Each row below holds a small network's activations on one record, seen along a few directions.
Each row is followed by the record's values for the fields BINOR, SEZOT, RIBI, RAL, KIKA, DANOM, TEBEZ.
Not every record has every field; a missing one is written missing.
The largest differences between rows may come from other fields.
(in the rows, 500 means zero)
Strong random noise was added to every row along 6 fixed directions; ignore it. To show where, here is one row again and again, with new noise each time:
[313 366 249 190 675 427 562 397 491 407 656 231 579 375 303 512 454 525
 479 429 514 590 481 527 425]
[769 767 715 782 348 576 378 553 668 568 263 855 420 617 583 635 758 323
 552 689 439 521 343 444 637]
[820 686 654 556 457 529 387 593 498 505 485 630 429 505 659 578 600 551
 521 565 397 435 449 384 570]
[705 460 337 557 371 771 596 643 851 504 548 825 405 762 749 510 715 394
 544 387 494 456 467 408 562]
[800 739 541 424 590 451 306 540 580 542 584 513 468 384 586 535 559 521
 546 491 441 531 464 447 464]
[441 431 468 570 347 600 640 434 557 445 257 620 487 629 422 631 700 381
 542 578 417 542 382 412 665]
[272 493 453 418 588 391 493 371 490 434 425 352 574 421 182 608 558 384
 476 663 485 631 358 587 515]
[463 606 496 478 556 432 423 425 578 493 423 476 530 441 320 595 605 374
 516 623 476 617 371 546 516]

[567 384 303 285 469 620 563 355 595 696 466 545 454 464 544 401 492 483
 566 218 556 554 553 405 500] => BINOR is zenup, SEZOT is likil, RIBI is fude, RAL is medeg, KIKA is kog, DANOM is sobi, TEBEZ is sesu
[631 555 534 370 575 451 425 380 373 692 599 440 566 299 447 499 474 497
 530 401 519 557 548 516 329] => BINOR is lobin, SEZOT is sogog, RIBI is fude, RAL is ginu, KIKA is nog, DANOM is lugop, TEBEZ is fof
[325 465 475 653 567 531 466 685 606 439 491 296 426 647 415 508 496 503
 483 704 109 426 440 681 671] => BINOR is bar, SEZOT is sogog, RIBI is pomel, RAL is missing, KIKA is missing, DANOM is missing, TEBEZ is fof
[316 283 326 471 452 557 620 583 536 382 517 263 446 670 502 446 454 583
 425 520 238 482 513 555 613] => BINOR is mut, SEZOT is sogog, RIBI is pomel, RAL is missing, KIKA is missing, DANOM is missing, TEBEZ is fof
[162 373 698 451 577 318 487 396 167 345 514 166 617 384 187 594 288 600
 342 828 433 487 402 710 540] => BINOR is lobin, SEZOT is sogog, RIBI is fude, RAL is sezuf, KIKA is nog, DANOM is gana, TEBEZ is sesu
[593 554 367 243 583 484 429 501 596 472 576 235 528 292 489 511 510 513
 587 359 393 559 517 473 357] => BINOR is zuru, SEZOT is vepe, RIBI is fude, RAL is ribib, KIKA is nog, DANOM is lugop, TEBEZ is fof
[170 209 415 358 373 536 795 604 448 133 459 261 505 646 462 569 524 587
 481 532 317 424 516 420 646] => BINOR is zuru, SEZOT is sogog, RIBI is mudob, RAL is ribib, KIKA is missing, DANOM is missing, TEBEZ is fof
[573 360 460 275 627 536 456 409 356 644 699 365 471 290 482 425 356 614
 431 342 615 502 621 542 354] => BINOR is zenup, SEZOT is vepe, RIBI is fude, RAL is sezuf, KIKA is nog, DANOM is lugop, TEBEZ is fof
[358 483 601 706 531 522 508 600 399 373 666 680 539 619 504 477 410 470
 349 687 762 358 544 594 471] => BINOR is zuru, SEZOT is likil, RIBI is mudob, RAL is sezuf, KIKA is missing, DANOM is missing, TEBEZ is fof
[663 571 140 215 570 574 455 560 748 525 561 290 523 526 584 537 612 487
 726 194 198 544 586 390 530] => BINOR is zuru, SEZOT is likil, RIBI is pomel, RAL is missing, KIKA is missing, DANOM is missing, TEBEZ is sesu
[555 543 758 629 380 453 329 520 465 491 305 336 396 572 382 629 556 551
 481 745 189 463 378 534 614] => BINOR is mut, SEZOT is vepe, RIBI is mudob, RAL is ginu, KIKA is missing, DANOM is missing, TEBEZ is fof
[535 550 613 682 505 519 463 653 436 512 594 773 542 605 664 530 517 480
 444 608 603 342 528 527 489] => BINOR is zuru, SEZOT is sogog, RIBI is pomel, RAL is missing, KIKA is missing, DANOM is missing, TEBEZ is sesu
[672 450 627 629 273 654 604 513 571 429 330 648 349 682 608 598 644 491
 511 545 372 448 428 329 656] => BINOR is zenup, SEZOT is likil, RIBI is mudob, RAL is ginu, KIKA is missing, DANOM is missing, TEBEZ is fof
[268 348 312 476 550 467 602 396 524 409 348 252 498 497 362 437 416 520
 444 494 362 570 532 540 574] => BINOR is lobin, SEZOT is vepe, RIBI is pomel, RAL is missing, KIKA is missing, DANOM is missing, TEBEZ is fof
[433 452 697 585 438 551 439 658 397 477 508 470 521 723 403 625 582 509
 376 766 325 375 363 572 589] => BINOR is mut, SEZOT is likil, RIBI is pomel, RAL is missing, KIKA is missing, DANOM is missing, TEBEZ is sesu
[770 501 354 344 476 566 567 368 609 646 490 598 447 430 702 468 598 481
 674 147 555 622 595 330 456] => BINOR is zenup, SEZOT is sogog, RIBI is mudob, RAL is ginu, KIKA is missing, DANOM is missing, TEBEZ is fof
[590 541 679 636 517 508 431 493 417 596 508 737 453 487 595 507 501 517
 414 586 652 440 485 518 477] => BINOR is zenup, SEZOT is vepe, RIBI is pomel, RAL is missing, KIKA is missing, DANOM is missing, TEBEZ is sesu
[767 734 567 390 621 463 248 794 547 421 702 478 509 500 660 523 561 516
 623 503 403 410 478 521 390] => BINOR is zuru, SEZOT is vepe, RIBI is mudob, RAL is medeg, KIKA is missing, DANOM is missing, TEBEZ is fof
[459 325 621 506 491 494 524 490 200 420 607 500 539 495 529 450 371 667
 370 549 641 351 580 470 477] => BINOR is mut, SEZOT is vepe, RIBI is mudob, RAL is sezuf, KIKA is missing, DANOM is missing, TEBEZ is fof
[518 507 627 564 581 457 419 485 440 580 553 627 464 451 506 509 467 507
 381 588 666 484 478 591 445] => BINOR is zenup, SEZOT is vepe, RIBI is pomel, RAL is missing, KIKA is missing, DANOM is missing, TEBEZ is sesu
[350 418 520 561 358 520 621 465 459 356 240 608 531 634 364 569 641 381
 548 582 478 481 387 498 589] => BINOR is lobin, SEZOT is vepe, RIBI is mudob, RAL is medeg, KIKA is missing, DANOM is missing, TEBEZ is fof
[625 534 546 578 396 570 566 544 513 393 466 599 418 549 731 475 483 583
 477 395 573 413 567 308 534] => BINOR is zuru, SEZOT is likil, RIBI is mudob, RAL is ribib, KIKA is missing, DANOM is missing, TEBEZ is fof
[543 450 645 540 384 581 552 570 532 440 397 660 436 660 517 556 594 525
 411 621 422 442 462 462 546] => BINOR is lobin, SEZOT is vepe, RIBI is pomel, RAL is missing, KIKA is missing, DANOM is missing, TEBEZ is sesu
[234 403 366 650 552 489 651 478 480 458 514 574 498 563 544 388 360 464
 380 506 678 536 594 554 492] => BINOR is zuru, SEZOT is sogog, RIBI is pomel, RAL is missing, KIKA is missing, DANOM is missing, TEBEZ is fof
[618 515 493 478 531 493 457 460 383 635 460 505 516 447 556 505 506 605
 532 391 407 440 582 457 509] => BINOR is lobin, SEZOT is vepe, RIBI is pomel, RAL is missing, KIKA is missing, DANOM is missing, TEBEZ is sesu
[456 390 433 389 557 453 599 511 502 381 709 470 528 465 585 467 340 516
 445 434 681 507 536 496 345] => BINOR is zuru, SEZOT is sogog, RIBI is fude, RAL is ginu, KIKA is nog, DANOM is gana, TEBEZ is fof
[797 716 670 668 520 499 348 486 483 691 409 759 448 416 672 514 566 511
 567 482 492 451 524 433 515] => BINOR is bar, SEZOT is vepe, RIBI is pomel, RAL is missing, KIKA is missing, DANOM is missing, TEBEZ is sesu
[532 474 384 441 447 561 523 533 654 508 465 496 479 629 554 542 647 437
 555 462 320 513 473 524 558] => BINOR is lobin, SEZOT is sogog, RIBI is pomel, RAL is missing, KIKA is missing, DANOM is missing, TEBEZ is sesu
[313 382 429 402 419 494 611 462 651 452 384 328 437 508 341 512 569 420
 493 542 379 591 447 531 609] => BINOR is zenup, SEZOT is sogog, RIBI is fude, RAL is ribib, KIKA is kog, DANOM is sobi, TEBEZ is fof
[457 456 504 379 470 439 464 482 426 372 455 435 523 440 395 560 574 498
 577 539 455 541 379 453 491] => BINOR is nutip, SEZOT is vepe, RIBI is mudob, RAL is medeg, KIKA is missing, DANOM is missing, TEBEZ is fof
[485 282 470 570 395 594 646 562 569 597 689 718 415 648 661 357 396 566
 360 432 674 388 623 500 435] => BINOR is mut, SEZOT is sogog, RIBI is fude, RAL is ginu, KIKA is kog, DANOM is sobi, TEBEZ is fof
[387 367 405 486 463 577 650 523 603 338 496 512 462 584 593 469 499 495
 451 420 632 488 517 426 463] => BINOR is zuru, SEZOT is vepe, RIBI is mudob, RAL is ribib, KIKA is missing, DANOM is missing, TEBEZ is fof
[261 442 487 558 589 490 611 567 374 419 598 462 620 563 473 479 407 518
 454 458 644 381 576 534 509] => BINOR is zuru, SEZOT is likil, RIBI is mudob, RAL is ribib, KIKA is missing, DANOM is missing, TEBEZ is fof
[551 473 302 316 506 595 512 623 730 480 634 501 466 599 632 502 591 494
 575 363 361 513 577 469 474] => BINOR is zuru, SEZOT is sogog, RIBI is pomel, RAL is missing, KIKA is missing, DANOM is missing, TEBEZ is sesu
[336 355 384 453 604 491 619 502 453 464 765 573 558 538 560 428 391 485
 432 413 780 465 605 545 327] => BINOR is zuru, SEZOT is sogog, RIBI is mudob, RAL is ginu, KIKA is missing, DANOM is missing, TEBEZ is fof
[307 487 425 608 397 502 651 429 604 399 342 637 553 562 500 526 616 299
 541 475 674 575 481 468 547] => BINOR is zuru, SEZOT is sogog, RIBI is mudob, RAL is ribib, KIKA is missing, DANOM is missing, TEBEZ is fof
[227 220 299 495 525 608 709 501 532 432 636 669 543 655 528 460 458 452
 373 456 775 435 553 528 402] => BINOR is zuru, SEZOT is vepe, RIBI is pomel, RAL is missing, KIKA is missing, DANOM is missing, TEBEZ is sesu

Here are new rows. What are their fields?
[371 385 488 383 509 473 633 508 227 378 500 452 608 477 420 554 539 541
 612 462 428 399 482 430 571] => BINOR is bar, SEZOT is sogog, RIBI is mudob, RAL is medeg, KIKA is missing, DANOM is missing, TEBEZ is fof
[624 594 770 677 370 533 456 659 374 370 405 465 409 665 560 650 546 585
 490 725 248 336 452 407 647] => BINOR is zuru, SEZOT is likil, RIBI is mudob, RAL is ginu, KIKA is missing, DANOM is missing, TEBEZ is fof
[913 611 763 576 255 674 452 632 397 582 399 608 350 602 765 632 643 559
 586 533 204 368 500 302 587] => BINOR is zuru, SEZOT is sogog, RIBI is fude, RAL is ginu, KIKA is nog, DANOM is lugop, TEBEZ is fof
[741 773 507 432 566 511 186 572 745 517 550 379 444 490 515 519 592 412
 633 519 310 581 476 516 473] => BINOR is zuru, SEZOT is likil, RIBI is mudob, RAL is sezuf, KIKA is missing, DANOM is missing, TEBEZ is fof
[502 723 618 559 643 308 260 343 448 626 410 476 492 291 396 515 416 474
 460 588 616 616 496 565 401] => BINOR is zuru, SEZOT is vepe, RIBI is pomel, RAL is missing, KIKA is missing, DANOM is missing, TEBEZ is sesu
[628 501 355 310 502 543 580 382 534 544 544 539 498 403 582 432 559 520
 632 234 558 615 637 367 483] => BINOR is zenup, SEZOT is sogog, RIBI is mudob, RAL is sezuf, KIKA is missing, DANOM is missing, TEBEZ is fof
[587 561 647 492 405 568 393 670 547 495 498 489 478 678 472 566 688 462
 574 641 243 500 449 570 570] => BINOR is mut, SEZOT is sogog, RIBI is mudob, RAL is sezuf, KIKA is missing, DANOM is missing, TEBEZ is fof
[372 381 345 417 500 600 592 513 701 474 568 449 475 623 440 492 511 467
 514 398 475 528 578 491 469] => BINOR is zuru, SEZOT is likil, RIBI is mudob, RAL is ginu, KIKA is missing, DANOM is missing, TEBEZ is fof
[262 374 363 490 555 426 665 389 286 412 347 203 561 458 345 463 365 612
 445 470 356 538 576 478 621] => BINOR is lobin, SEZOT is likil, RIBI is pomel, RAL is missing, KIKA is missing, DANOM is missing, TEBEZ is fof
[557 546 361 238 698 463 381 753 674 312 918 301 514 479 563 444 329 547
 487 419 525 439 489 609 298] => BINOR is zuru, SEZOT is likil, RIBI is fude, RAL is medeg, KIKA is nog, DANOM is gana, TEBEZ is fof
[511 531 487 546 474 502 461 555 557 485 479 429 492 579 513 574 557 477
 606 508 326 466 516 508 557] => BINOR is zuru, SEZOT is sogog, RIBI is mudob, RAL is ginu, KIKA is missing, DANOM is missing, TEBEZ is fof
[344 368 531 380 492 479 622 512 402 314 524 338 504 508 464 538 520 542
 479 538 448 472 439 485 552] => BINOR is zenup, SEZOT is sogog, RIBI is mudob, RAL is ribib, KIKA is missing, DANOM is missing, TEBEZ is fof
[468 403 635 673 461 501 635 655 556 234 675 711 506 562 668 440 347 542
 262 620 805 341 451 552 394] => BINOR is lobin, SEZOT is vepe, RIBI is fude, RAL is ribib, KIKA is nog, DANOM is gana, TEBEZ is fof
[346 572 517 685 582 433 400 532 434 539 385 284 456 511 392 489 360 548
 438 618 307 487 554 597 629] => BINOR is zuru, SEZOT is likil, RIBI is pomel, RAL is missing, KIKA is missing, DANOM is missing, TEBEZ is fof
[499 508 597 593 359 428 524 426 424 484 305 422 508 501 354 589 529 459
 487 663 350 496 428 427 621] => BINOR is mut, SEZOT is likil, RIBI is fude, RAL is ginu, KIKA is kog, DANOM is sobi, TEBEZ is fof
[742 612 490 424 518 489 433 456 521 575 468 575 469 450 613 493 565 528
 532 397 484 529 530 424 430] => BINOR is lobin, SEZOT is vepe, RIBI is pomel, RAL is missing, KIKA is missing, DANOM is missing, TEBEZ is sesu
[631 514 369 320 549 513 417 472 631 554 482 335 434 490 528 492 541 556
 547 363 306 539 526 499 488] => BINOR is lobin, SEZOT is vepe, RIBI is pomel, RAL is missing, KIKA is missing, DANOM is missing, TEBEZ is sesu
[637 553 605 481 434 433 443 627 613 245 503 251 409 537 494 606 445 582
 462 669 225 466 386 528 569] => BINOR is lobin, SEZOT is likil, RIBI is fude, RAL is ginu, KIKA is nog, DANOM is gana, TEBEZ is fof
